These are the activations of a small neural network, seen along a few directions. Each row is one input.
In each table, some parts of the input vary, and every possible input appears once, in random order.
Descriptions start from the smaller parts, as in this example, which fits no table here: values(2) and (point or ring(11) or (line(4) and ring(8))).
Shared parts are said once, and a part with two or three values counts as separate values.
(in the rows, 128 means zero)

Other details of the inputs vary at random and push rows far along two fixed directions, the same in every table; ignore that.

Rows:
x1: [106 121 138  92 146  89 167 166 141 159 117 220 146]
x2: [164 205 121 194 130 164 110 134 152 110 109 104 110]
x3: [ 83 109 120  89 142  92 169 150 145 150 116 196 160]
x4: [156 197 121 197 124 176 110 123 162 107 117  98 105]
x5: [117 130 142 103 135 100 145 146 147 160 140 242 133]
x6: [145 203 123 217 149 179 150 156 141 118 104 100 113]
x7: [133 188 122 215 144 180 151 140 145 120 119 102 114]
x8: [159  76 142 103 104 125  93  93  85 123 160  74 115]
x9: [105 123 129  93 119  99 136 121 156 141 137 205 133]
x10: [133 200 110 206 139 177 133 145 155 112 107  94 116]
x11: [128  53 140 110  94 135 104  65  94 115 181  81 102]
x12: [141  43 145  93 108 115 107  93  64 123 155  50 114]
x13: [126  54 140 129 105 140 127  85  83 124 169  74 110]
x14: [112 135 122  74 132  81 135 149 159 142 111 212 154]
x15: [166 188 135 204 144 179 125 142 127 124 124 107 104]
x16: [145 218 108 183 135 164 106 141 167  96  85  85 124]
x17: [ 83 119 123  97 142  98 172 155 149 154 119 209 156]
x18: [114 139 117  68 134  78 127 148 156 134 101 194 160]
x19: [154  57 154 117 106 135 105  86  72 130 178  81 100]
x20: [162 216 117 181 146 162 107 158 149 111  88  93 132]
x21: [101 120 128  98 145  95 167 155 134 153 113 186 151]
x22: [130  59 132  99 115 119 118  99  73 120 143  47 128]
x23: [163 212 124 201 129 169 113 137 159 109 114 114 106]
x24: [158  71 146 104 101 130  96  86  79 126 166  84 108]
x25: [140 204 114 203 136 179 120 132 164 105 109  90 115]
x26: [156  73 135  90 107 117  86  97  81 117 148  63 128]
x27: [137  67 127  95  91 122  84  71  98 110 156  59 116]
x28: [154  59 138 102  91 125  85  69  85 117 174  70 101]
x29: [104 120 116  76 123  91 123 130 156 136 118 183 150]
x30: [138 200 120 228 137 193 140 139 152 115 127 118 101]
x31: [ 83 120 120  91 146  93 164 157 146 145 110 185 164]
x32: [121  55 121  91 103 119 101  89  85 113 153  44 128]
x33: [137 180 118 204 133 179 134 131 144 114 126 101 107]
x34: [119 121 130  75 146  88 142 160 132 152 112 199 159]
x35: [155  62 141  97 112 124  98  94  70 127 154  59 118]
x36: [ 87 131 122  93 136  96 153 144 174 143 121 222 151]
x37: [ 80 138 106  80 145  89 150 165 161 139  96 192 168]
x38: [126 198 108 192 150 170 135 157 146 105  87  73 137]
x39: [107 123 139 103 148  94 168 164 141 161 122 225 138]
x40: [162 213 122 187 158 167 115 167 139 114  84  87 131]
x41: [133  53 146 122 108 135 129  90  75 134 170  79 105]
x42: [129  45 142 103 109 120 130  93  73 130 163  76 117]
x43: [ 90 116 118  90 136  97 158 146 153 148 124 208 151]
x44: [124  63 125  85 119 108 116 107  79 123 131  50 140]
x45: [115 134 133  96 150  96 151 164 145 162 118 224 148]
x46: [161 183 133 204 125 175 115 124 148 114 134 124  94]
x47: [120 130 131  84 136  85 138 152 145 152 120 214 154]
x48: [104 124 127  71 151  83 152 165 132 146  97 180 158]
x49: [138  68 141 111  89 136  95  68 100 118 177  91  98]
x50: [110 106 149  99 138  97 166 149 127 156 140 220 132]
x51: [137 202 113 193 136 172 119 136 163 100 100  86 121]
x52: [140  51 146  90 111 112 106 101  69 117 148  45 119]
x53: [ 83 131 113  71 140  85 136 148 166 133 102 183 164]
x54: [136 208 119 217 134 185 129 132 166 107 117 114 105]
Each input here is: line(6) and ring(9).
Question: Changing only the ring(9) part turns x42 into x9. The same change can be made to x21. Which row results?
Answer: x27
Question: Changing only the ring(9) part turns x13 into x50. The same change can be made to x3. Which row results?
Answer: x12

Rows:
x55: [111 164 106 155 137 149 145 143 157 132 121 157 142]
x56: [129 146 140 137 142 142 120 135 142 126 132 148 121]
x57: [108 162 109 134 137 135 139 148 163 138 121 185 149]
x58: [119 132 139 107 138 114 125 139 150 135 127 190 128]
x59: [137  47 142  60 106  94 110  97  81 144 163 123 138]
x60: [154  83 139  97 109 117 102 103  93 134 151 107 125]
x61: [145 131 129 159 128 149 137 127 108 135 130 101 119]
x62: [130 118 143 158 129 145 130 117 121 115 140  93 104]
x63: [141  55 141  59 102  84 112  98  88 141 155 132 131]
x64: [134 163 122 126 139 121 119 148 147 122  98 131 135]
x65: [125 140 121 125 142 133 122 146 129 126 115 118 144]
x66: [128 122 119 122 115 135 109 105 129 121 140 115 134]
x67: [111 120 135 110 142 122 131 140 137 137 139 174 132]
x68: [116 124 125 108 141 109 157 152 129 156 128 197 151]
x69: [138 126 118 174 111 172 118  95 114 111 140  46 110]
x70: [ 99  93 123  87 109  96 147 112 132 133 137 159 137]
x71: [148 178 122 165 143 159 111 143 135 111 103  83 130]
x72: [140 139 132 148 124 128 147 134 120 134 124 133 119]
x73: [ 97 172 126 143 165 131 162 177 169 147 113 223 139]
x74: [120 137 126 134 139 124 142 140 129 122 108 106 136]
x75: [141 174 120 141 142 138 114 150 150 120  98 120 134]
x76: [155 117 132 143 121 149 112 119  99 130 145  91 125]
x77: [128 159 116 137 120 128 119 125 157 123 121 145 129]
x78: [137 112 129 114 119 114 113 119 110 112 122  74 122]
x79: [117 110 125 120 136 128 134 131 114 129 117  95 137]
x80: [130 146 138 145 132 129 129 134 142 118 126 141 104]
x81: [140 123 137 180 129 173 117 110 109 112 139  56  95]
x82: [101 120 118  87 116  87 145 126 152 135 127 193 142]
x83: [115  93 121  74 110  99 113 104 134 133 141 156 143]
x84: [143  76 139  91 103  95 122 108  92 136 148 117 120]
x85: [126 120 128 123 125 119 132 126 115 118 115  87 127]
x86: [ 94 126 119  90 153 100 153 163 141 149 110 188 163]
x87: [135 175 137 192 137 161 140 140 146 112 117 113  98]
x88: [153 106 138 151 115 141 127 108  93 125 142  71 115]
x89: [115 112 122 128 115 128 137 106 128 122 138 111 127]
x90: [147 188 135 182 138 160 116 140 154 112 116 128 102]
Question: Changing only one part turns x78 into x84. The same change can be made to x65. Which row results?
Answer: x76
Question: What is each input in this table made of?
Answer: values(4) and ring(9)
Question: Change only the values(4) part in x60. List by row number the other rows that result.
Answer: x58, x75, x83
Question: Change only the values(4) part in x86. List by row number the other rows that result.
Answer: x55, x68, x73
